Each row has a name. After each piece below comes the name of the row it's from. Each question is about the rows just above it.

[114 187 153 139 138 121 140  79 198  89 113 124 151 142 106 159 140 125
 125 154  98 135  92  77 137 138  91 131 102 152 144 127 177  80  95 177
 128 109 156] : ribo
[148  79 197 174  84 151 122 156  62 130 120 119 125 125 140 142 159 106
 151 183 131  61  76 141  95 152  86 155 143  61 177 135 131 149 112 157
 113 111 146] : manol
[ 94 137 134 103 123 142 103 124 126  89 134 160 132 115 181 120 109 127
 159 171 114 129 135 147 150 187 147 146  96 147 128 131 134  92 128 128
  92 114 145] : Gori
[ 89 127 206  73 145  63 111 130 134 114 142 120 124 172 164 112 121 153
  72 115 113 115 151 100 167  84 124 112 152  90 132  93  88  97 131 138
 130 128 101] : Dilof
[173 155 139 149 117 113 183 163 120 119 130  62 103 119 107  96 100 127
  89 159 120 106 158 120  72 117  89 104 168 178 112  91 132 125 146 197
 189 129 163] : lovo
find: [151 142 106 159 140 125 125] | ribo
The row with [120 119 130  62] is | lovo
find: [100 167  84 124 112 152  90 132  93  88  97] | Dilof
Where do [159 120 106 158 120  72 117  89 104] appear? | lovo
find: [ 96 100 127  89 159 120 106] | lovo

[ 83 162 135 140  58 105 121 149 150  59  57 199] -> rapat
[125 112 151  88 133 113  91 124  54 195 177 193] -> Patuv
[150 120  75 179 107  85 168 151 200 130 171  97] -> lok
[ 76  61 166 161 158 136 178  60  97 182 186 193] -> pev
[ 76 133 115 161  80  57 197  56 192  70 166 186] -> mebe
[151 148 149 143 145 121  99  79 125 131 125 157] -> bomik
[ 75  81 110 192 121 147 171  91  78 178 163 160] -> seg
[147 172 126 197 171 196 168 193 115  83 141 173] -> Nuz
[ 64  84 119 158  55  78  62  85  87  85  90 119] -> Keget
[197 129  80 131  56 127  64 201  61  74 108 106] -> rik
[187 197 129  80 131  56 127  64 201  61  76 108] -> Leke
[190  59  57 131  92 130 124 106 103 176 182  95] -> kaz
[197 129  80 131  56 127  64 201  61  74 108 106] is in which row? | rik
The row with [ 83 162 135 140  58 105 121 149 150  59  57 199] is | rapat
[197 129  80 131  56 127  64 201  61  76 108] is in which row? | Leke

[103 124 156 124 193] = vesa
[135 116 131 112 120] = Bipus
[135 116 131 112 160] = Giku
The row with [135 116 131 112 120] is | Bipus
find: [103 124] | vesa
find: [124 156] | vesa

[ 93  55 131 120]  bur
[180 165 121 135]  Rono
[165 180  95  88]  ginu
The row with [165 180] is | ginu
Where do [ 55 131 120] appear? | bur

[178  87 125  79  74  55  68  76] = kogan
[118 113  96 154 162  75 106 110] = rogag
[121 144 139 136 135 120 120 140] = vit
[115 127 132 129 128 101 128 121] = Kose
[ 82  97  79 158 132 104  54  95] = luzik
[121 139 144 136 135 120 160 140] = fesuz
[154 144 129 133 139 175 158 155] = Ranar
[117 140 127 132 133 136 137 135] = gemu
[178  87 125  79 109 127  65  93] = Vuzeg
[118 118 156 102 116  47 128 101] = Pofat
find: [102 116] | Pofat
find: [129 128 101 128 121] | Kose
find: [120 140] | vit
[135 120 120] is in which row? | vit
find: [144 139] | vit

[ 65 144  51  81 110] -> Guze
[ 42  92  73  90 102] -> Bitiv
[187  52 113 194  65] -> kanu
[ 73  42  92  88 187] -> bok
[ 89 143  89  88 124] -> tib
[73 92 42 91 81] -> fotu
Which row holds [144  51  81]? | Guze
find: [73 92 42] | fotu
[73 42] is in which row? | bok
find: [143  89] | tib

[166 178 150 112 161  43 117 136 169  63 100 165 148 111 140 135 125 143
 128 126 141] = Bufi
[ 82  73 122 110  92 139 144 115 125 145 150 120 134 137 132 134 136 119
 134 128 102] = pudom
[ 90 100 121 132 124 180 115 140  81 147 144 107  65 136 175 176 124 144
 152 127 124] = rebog
[146 177 128 132 136  80 128 115 173  63 132 157 151 112  99  93 125  97
 126 143 166] = befu
[166 178 150 112 161  43 117 136 169  63 100 165 148  83  85  71 125 108
 119 125 193] = dilez
[168 181 148 106 151  68 107 118 194  68  85 137 134 120  81  73 122 110
  92 139 191] = Zogor
[ 81  73 122 110  92 139] is in which row? | Zogor
find: [120 134 137] | pudom
Which row holds [107 118 194  68  85 137 134 120  81  73 122]? | Zogor
Which row holds [115 173  63 132 157 151 112  99  93 125  97]? | befu

[114 148  97 139 129 139] -> der
[ 89  95 125 100 108  96] -> kipun
[ 45 117  65 108  82 101] -> beti
[ 82 108 137 114 114 104] -> gemas
[168 145  52 176  61 106] -> bil
[ 62 106 114  82 114 171] -> sipe
[154 157 112 140 153 155] -> dad
[ 76 120 120 112 117 123] -> Foli
[ 73 125 145 114 141 132] -> lelav
[107  91 181  75 166 122] -> kopoz
[154 157 112 140 153] is in which row? | dad
find: [ 82 108 137 114 114] | gemas
find: [125 100 108  96] | kipun
[ 97 139] is in which row? | der
Where do [125 145 114 141] appear? | lelav
The row with [ 52 176  61 106] is | bil
The row with [ 61 106] is | bil

[173 144  81  86 118 162 178  73] = Pizaf
[173  69  52 213 209  57  53 131] = sutim
[157 115 113 159 136 159 182  65] = tof
[103 158 115 191 173  68  52 168] = nup
[122  95 157 115 113 158 136 159] = bos
find: [157 115 113 158 136] | bos
find: [173  68  52] | nup
find: [ 81  86 118 162 178  73] | Pizaf
find: [144  81  86 118 162 178] | Pizaf
find: [113 159 136 159 182  65] | tof
The row with [ 95 157 115 113 158 136 159] is | bos

[125 126 163 134 115 148 108 121 133 105 117 135 165  98 165 186 116 159] = Dafi
[ 89  92 136 117 110 155 127 151 168 143 152 163 183 102 155 167  86 124] = vili
[112  98 126  96  84 132 108 135 154 128 137 153 179 111 180 201 126 158] = Sidap
[ 92  83 121 100  95 144 120 144 159 133 141 159 186 117 180 194 110 139] = meles
[125 126 163 134 115 148 108 121 133 128 117 135 179  98 165 186 116 159] = bagu
[ 89  84 121 101  99 147 122 145 161 134 143 161 189 116 176 190 105 134] = bov
[ 97 101 142 120 114 159 132 157 175 146 149 155 170  86 143 160  84 128] = zigot
[ 97 101 142 120 114 159 132 157 175 146 149 155 170  86 143 172  84 128] = Fom
[168 143] is in which row? | vili
The row with [163 134 115 148 108 121 133 105] is | Dafi
Where do [ 97 101 142 120 114 159 132 157 175 146 149 155 170  86 143 172  84 128] appear? | Fom

[133 205 146 116 148 111  84  93 111 107  96 179] -> tikof
[116 205 133 146 111 148  93 111  84 132 137 110] -> motem
[159 139  97 125 106 120 137 127 125 146 118 160] -> zige
find: [ 97 125 106 120] | zige
[205 133 146 111 148  93 111  84 132 137 110] is in which row? | motem
find: [111 148  93 111  84] | motem
Which row holds [133 205 146 116]? | tikof
find: [116 205 133 146 111 148] | motem

[130  97 128 103 106 154 141] -> rora
[191 135 134 145 131 171 117] -> goru
[109 152 145 112 133 166 116] -> det
[135 123 143 177 108 135 130] -> lebo
[104 171 144 142 139 150 113] -> nopek
[141 141 113 165 115 135 112] -> kizo
[118 119  97 121 112 143 117] -> Dip
[129 143 165 207 101  98 120] -> zote
[135 213 131 192 135 134 145] -> kube
[140 112 104 125 153  69 101] -> Supo
[128 107 134 199 129  63 141] -> dalov
[121 102 177 164 156 143 134] -> kevu
The row with [192 135 134 145] is | kube
find: [128 103 106 154 141] | rora

[162  71 107  89 166 114 127 105 147  62 181 120 155 168  88 150 148 116
 157 172  89 112 107 139 167 106 177 165 114  87 150  95 143  62 172 147
 152 174 124 107  67 175 193 136  76 170  72 138 171 178 162 182 159  63
  93 133 132 176  63 181 183 136] = kifa
[112 131 114 168 152 190 157 121 122 119 162 103 103 167  71  78 117 171
  63 142 142 172 173 172 171 182 108  75 167 119  76 189 180 188 163 116
 172 192 119  73  86  85 129 170 142  65  91 142  72 184 119 134  87  62
 123 191 191  93 187  76 113 186] = fala
[162 103 103 168  71  69 129  84  94 109 191  76 192 157 175  91 182  65
  82 159 127 139 173 104 105 121  86  63 174  89 131 107  69  88  90 155
  83 149 154  86  70  93 176 122 138 124 123  86 159 183  99 126 165 153
 164 145 114 172  70 192 116 193] = luvu
[123 171 136  65 107 192 189  82 183 121 187 193 173 191 119 107  77 157
 185 180 183 182 101 101 186 132 129 150  68 134  63 194 172 130 178 124
 150  97 157 177 185  70 170 124  64 141 149  91  90 147  95 147  61 149
 135  66 160  70  65 143 159  91] = gomor
[ 63 170 103  97 165  88 158 192 182  73 130 159  81  98 123 149 177 148
  61 142  96 181 153  72 154 123 127 170 177  77  71 193 142 191 110  93
  64 161 189  99 124 160 150 148 174 133 123  73  80 153 138 172 151 193
  64 167 190  95 194 177 172 160] = Nituf
[155  81 149 154  86  70 112 142 183  77  71  87 113 155 170 142 116  75
  66 145  74 159 185 132 189 156 109 123 130 101  77  96 181 190 151 150
 152 135  96 145 173 176 153 128 173 163 145 185 135 182 164 102  81 168
 158 130 115  91  64 160  77  74] = tiz
Where do [162 103 103 167  71] appear? | fala
find: [182  73 130 159  81] | Nituf
find: [155  83 149 154  86  70] | luvu

[196  77 180  67 183 196 178  46  60  62]  Boba
[ 74 193  92  78  56 178  74 160  77  73]  dosu
[ 58  74  92 193  78  56 160 178  77  73]  Viso
[196  77 180  67 183 114  66 186 181 177]  fifel
Which row holds [ 74  92 193  78  56 160 178  77  73]? | Viso
find: [196  77 180  67 183 114  66 186 181 177] | fifel
find: [ 67 183 114] | fifel
The row with [ 74 160] is | dosu
Where do [ 77 180  67 183 196 178  46  60] appear? | Boba

[ 64 103 129 139  92  89 100  83 105 143  85 136 130 161 124  91  52  64
 101 116 169 145 111 152 145 142 110] = muban
[193 131 184  75  75  92  80 196  74  82 123  77  98  70 121  80 106 168
 173 190 122  66 109 131 158 138 167] = mov
[172 130  90  98 171 119 146 113 130 202 102 124 123 166  73 137 172  99
 101 119 105 140 172 112 137  62 136] = ripuf
[183 132  79  95 185 125 151 110 139 196 114 132 118 161  72 152 186 108
 102 112  96 143 181  88 146  57 138] = kabig
[191 126 125  96 158 150 143 162 136 120 152 108 117  99 124 145 183 181
 150 139  77 105 173  73 169 113 153] = tuvi
[179 115 105  88 162 149 149 139 135 132 135 104 122 113 115 139 180 155
 132 121  73 106 179  79 149  93 135] = kisel
[158 131 184  85  75  92  80 196  74  82 123  77  98  70 121  80 106 168
 173 190 122  66 109 131 158 138 167] = fedop
[202 101 129  99 101 135 123 152 108  89 112  91 154 108 157 110 117 137
 142 136 117  92 150 155 110 120 113] = Pav
[130 124  97 112 139  88 119  90 114 205  80 143 128 187  81 117 112  59
  96 120 157 159 130 158 115  64 122] = Maduv
[174 107 124  74 134 120 121 152 107 118 117  85  95  92  94 109 155 153
 131 136  63  84 145  72 153  93 143] = zem
[116 111 103 164 165 177 177 110 173 137 139 160 175 161 165 172 153 125
 112  96 134 161 159 143 108 146  98] = Mok
[127 103 134 110 106 153 133 154 122  67 133  95 156  99 174 119 125 153
 149 132 110  89 152 145 110 142 111] = kovel
find: [202 102] | ripuf
find: [137 139 160 175 161 165 172 153 125] | Mok
The row with [151 110 139 196] is | kabig
Where do [139  88 119  90 114 205  80 143 128 187  81] appear? | Maduv
Where do [136 120 152 108 117  99 124 145] appear? | tuvi
Which row holds [ 95  92  94 109 155]? | zem
find: [152 145 110 142 111] | kovel

[ 39  96 114 165] = kevi
[184 121 112 127] = mefim
[ 39  96 162 129] = Vugu
[126 144 114 182] = livad
[ 66 106 157 143] = Ruzu
Which row holds [ 96 162 129]? | Vugu
[ 39  96 114] is in which row? | kevi
Where do [ 39  96 162 129] appear? | Vugu

[116 136 126 121]  kov
[129 134 124  95]  fome
[127  95 100 144]  sanos
[148 105 138 132]  Nal
[129 152 193 114]  lelup
The row with [127  95] is | sanos
find: [127  95 100] | sanos
find: [124  95] | fome
find: [152 193 114] | lelup

[104 102 126  67] -> dumu
[ 85 149 181 104] -> tedot
[173 125  67 126] -> duk
[133 172 113  68] -> nuf
[159 126 185 166] -> Vigik
[ 81  89  85 142] -> ker
[193 152 101 113] -> subu
[194 162 127 111] -> kam
[ 61 102 104 105] -> damis
find: [149 181 104] | tedot
find: [104 102 126] | dumu
[ 67 126] is in which row? | duk

[132 158  87  97 156 172 163 122 108  91 177 176]  kip
[136 127 158 170 121 128 129 130 163 131  95 109]  kimov
[122 109 130 128 163 121 129 158 170  67 199 202]  notal
The row with [163 131  95] is | kimov
The row with [122 109 130 128 163 121 129] is | notal
[122 108  91 177] is in which row? | kip
Which row holds [158 170 121 128 129 130 163]? | kimov
find: [132 158  87  97 156 172 163 122 108] | kip

[125  99 111 192 118 135 103 136 123 145  83 132  88 126 128 187 179  86
 105 134  74 179  71 142 113 105 180 161 156 147  91 107 107 138 123 128
  49 113 124  61  91 132 133 144 125 123 106] : Tedeg
[149 157 140 152 110  89 142 129 112 101 101  76 123 122 127 154 117  65
 187 140 140 191 115 146 103 115 118  89 146 159  71 111  84  74 107 182
 129 136 124  65  90  82 119 117 179 107 151] : vaz
[123 135 147 115  99 137 154 106 152 100  64 117  98 102 166 157 142 117
 124  71  75 139 123  69 115  84 102  68 172 113 141 113 135 123 106 216
 129 136 167  79 110 139  85 110 111  78 182] : Gunil
[ 86 128 178 207 108 137 141 165 151 139  59 194  64  84 158 185 178  91
  73 121  96 151  73 118  90  42 164 169 131 120 161 120 132 107 104  90
  83 145 155 111  46 162 101 163 133  70 146] : Zor
[123 153 200 181  54 120 193 175 101 113 126 131 152 131 122 103 105  73
 118 105 127 106 135 154 109 111 148  71  93 163 133 193 121 121 151 121
 106 162 112 143  80 145 107 130 104 131 132] : Reli
[112  71 170 168  99 129 190 145 139 110 125 169  72 115 130 157 175 121
  97 148 149 172  74 143 101 122 117  57  88 106 189  99  78 129 135 154
 107 123 108 113  48  83  89 160  81 140 133] : nuvak
[131 110 155 169  74 126 184 168 100 123 175 120 142 175 102  90 116  99
 105 112 147 125 129 179 138 204 134  40  96 146 156 177  89 194 197 173
  95 134  84 141  88 110  82 133  43 196 112] : leki
The row with [125 169] is | nuvak
find: [130 104 131] | Reli
find: [154 117  65 187 140 140 191 115] | vaz
The row with [149 157 140 152 110  89 142 129 112 101 101  76 123 122 127 154 117  65
 187 140 140 191 115 146 103 115 118  89 146 159  71 111  84  74 107 182
 129 136 124  65  90  82 119 117 179 107 151] is | vaz
find: [126 128 187 179  86] | Tedeg

[167 172 161 100  72  81 179 177  91  91 160 166 189  68 184  61 100 165
 127 128 130] : nife
[ 94  86  92 152 182 175  76  76 160 162  97  94  69 195  68 199 154  93
  94  88  69] : rupep
[167 172 161 100  72  81 179 177  91  91 160 166 189  68 184  61 100 165
 161 170 190] : taze
[125 126 128 125 126 128 127 128 127 126 130 129 129 125 129 127 126 189
 179 193  98] : tumo
find: [167 172 161 100  72  81 179 177  91  91 160 166 189  68 184  61 100 165
 127 128 130] | nife
Which row holds [167 172 161 100  72  81 179 177  91  91 160 166 189  68 184  61 100 165
 161 170 190]? | taze

[111  93 152 122  66 198]  Lif
[160  75 122  66 152 131]  num
[117  51  81  56 120 156]  seni
[127  91 108  47 113 165]  Tozo
[157 159 185 112 143  80]  Lut
[164 116 189 123 148  88]  Soka
[162  68 100  62 142 144]  Pupaf
[139  66  92  68 137 139]  pekol
[150 122 150  92 162 109]  Lapu
[105  82  75 145  82 201]  desog
find: [150 122 150] | Lapu
find: [122 150  92 162 109] | Lapu
find: [122  66 152] | num
[162  68 100  62 142] is in which row? | Pupaf
find: [122 150] | Lapu
[152 122] is in which row? | Lif
Which row holds [157 159 185 112]? | Lut

[102 131  65 118 101] -> Zezit
[121 163  84 149 118] -> nezik
[121 163  84 149 128] -> Tis
[143 117 110 175 108] -> zof
[135 181 105 134 129] -> vutub
[131 102 208 123 120] -> fezim
[134 135 181 105 110] -> fub
[111 174  84  91 118] -> sevid
find: [135 181 105 134] | vutub
The row with [102 131] is | Zezit
The row with [121 163  84 149 118] is | nezik
find: [131 102 208 123] | fezim
find: [111 174  84] | sevid

[128 128 128 128 128] = vato
[122 195 135 158 113] = sige
[126 128 128 128 133] = firu
[143  98 113 137 135] = rigud
The row with [128 128 128 128 128] is | vato
find: [126 128 128 128 133] | firu
find: [143  98] | rigud
find: [128 128 128 133] | firu
find: [195 135] | sige
[126 128 128 128] is in which row? | firu

[ 78 123 130  65  67 215] -> zefa
[122 123 130 178 173 134] -> mipep
[ 78 140 130  65  67 215] -> rogu
[131 122 171 134 102 118] -> mos
[ 78 123 130  65  67 142] -> medi
The row with [122 123] is | mipep
Where do [131 122 171 134 102] appear? | mos
The row with [ 78 123 130  65  67 142] is | medi
Where do [171 134] appear? | mos
find: [122 123 130 178 173] | mipep
Which row holds [140 130  65  67 215]? | rogu

[135 165  98 164 150 156 121 125] -> Kiro
[150 164  98 135 165 156 154 125] -> bof
[150 164  98 135 165 156 154 141] -> lirum
[150 164  98 135 165 175 200 197] -> vib
find: [150 164  98 135 165 156 154 125] | bof

[ 55  92  63 131 177  89 115 104  92] : Vos
[ 63  96  69 132 174  92 114 107  96] : Nuni
[ 50  90  60 130 179  87 115 102  89] : zeso
[ 53  91  62 131 178  88 115 103  91] : Ruro
[ 66  97  71 133 173  92 114 108  97] : Nek
[ 59  94  66 132 175  90 115 106  94] : babo
[ 69  98  73 133 171  94 114 109  98] : rabuv
[ 67  98  65 131 176  89 115 105  94] : Bib
[115 106  68 132 174  91 115 106  95] : vol
[ 67  98  72 133 172  93 114 108  97] : Savug
[ 48  89  58 130 180  87 116 101  88] : tute
The row with [115 104] is | Vos
find: [ 55  92  63 131 177  89] | Vos
Where do [ 67  98  72 133 172  93 114 108  97] appear? | Savug
The row with [ 63 131 177  89 115] is | Vos
Which row holds [133 172  93 114]? | Savug
find: [180  87] | tute

[140 103 127 147 155 124 156 136 105]  Pinif
[124 155 147 127 103  56 119 147 188]  nuro
[163 150 102 151 144 113 161 130 107]  kiz
find: [124 156] | Pinif
find: [155 147 127 103] | nuro

[ 64 177  77 191] -> feb
[134 135  64 175] -> mabo
[134 135  81 157] -> Fugi
[136  64  64 175] -> fote
The row with [134 135  64 175] is | mabo
[135  81 157] is in which row? | Fugi
find: [136  64  64] | fote
[135  64] is in which row? | mabo
find: [134 135  64] | mabo
Where do [ 64 177] appear? | feb

